A small network was trained on made-up records. Each row is its average activation on records with the value named, seen along a few directions.
Values that are neighbours, or in one group, have similar rows; names and order tell nothing.
In the rows, 500 means zero.
Strong random noise was added to every row along 9 fixed directions; ignore it. To show where, here is one row again and again, with new noise each time:
586 532 157 385 557 547 368 385 603 496 350 439 651 649 765 665 379 667 333 513 677
465 616 306 310 621 433 314 398 684 557 441 548 608 515 661 543 490 612 541 350 694
516 422 652 544 487 527 552 395 381 445 347 446 613 442 273 450 647 442 591 609 328
491 698 445 390 672 501 366 544 639 575 360 418 552 561 617 473 463 441 446 585 632
540 346 418 664 364 481 530 368 416 503 614 679 387 366 567 518 486 595 593 310 512
472 551 485 450 406 527 516 467 435 477 530 290 593 523 477 438 462 366 401 622 470
546 311 427 456 575 500 514 227 404 288 737 681 757 320 307 315 508 525 390 606 548
520 414 444 519 268 569 522 316 605 616 338 275 423 373 596 646 509 551 581 451 438
534 417 701 448 501 570 582 308 519 486 476 410 773 311 226 411 535 617 490 680 424
453 344 733 325 802 493 439 589 607 419 320 682 425 593 268 591 642 764 464 609 456
587 454 423 444 495 674 529 361 555 428 363 145 601 454 492 460 428 295 208 953 473


Field TULI:
mupu: 382 812 325 276 448 265 352 624 685 652 918 572 371 646 756 488 362 472 476 156 763
rur: 464 367 733 613 472 602 583 512 694 638 386 424 209 309 445 539 556 445 588 588 382
rego: 297 795 617 387 567 406 463 737 444 518 751 424 602 636 456 230 435 223 536 491 603
bisin: 476 765 375 326 802 349 266 497 590 457 175 520 658 733 464 505 740 277 617 514 547
babo: 342 457 458 459 428 355 418 621 413 443 614 721 365 548 525 512 616 478 759 132 464
dezo: 576 689 716 494 747 512 502 609 629 533 431 517 550 505 371 430 487 517 465 722 537
sene: 609 539 419 574 774 538 400 602 658 558 446 706 335 504 687 513 457 599 431 565 686
lugev: 477 588 607 530 479 464 576 663 547 599 689 570 441 559 584 519 325 738 348 450 617
bar: 326 343 559 251 720 486 407 827 605 377 592 765 266 665 512 631 532 722 424 391 565
deg: 361 348 599 392 594 512 520 669 575 397 891 682 144 283 498 341 402 358 365 581 530
turo: 561 821 415 351 844 436 353 646 691 600 279 576 833 781 614 627 380 774 418 469 720
kep: 757 521 626 848 485 536 676 437 419 633 348 561 553 432 435 615 489 629 638 467 402
bobi: 387 412 516 241 526 523 520 699 631 490 800 584 510 492 529 489 333 895 309 367 677
TULI is arranged as a line.
Q: Which values are neighbours of sene? Give them in the order they are listed.
A: rur, lugev
Q: Which values are neighbours of babo? Give them in the order they are listed.
A: rego, deg
Q: Which values are neighbours of dezo? Give them in the order they are listed.
A: bisin, turo
Q: Which values are neighbours of bobi? Give them in the order they are listed.
A: bar
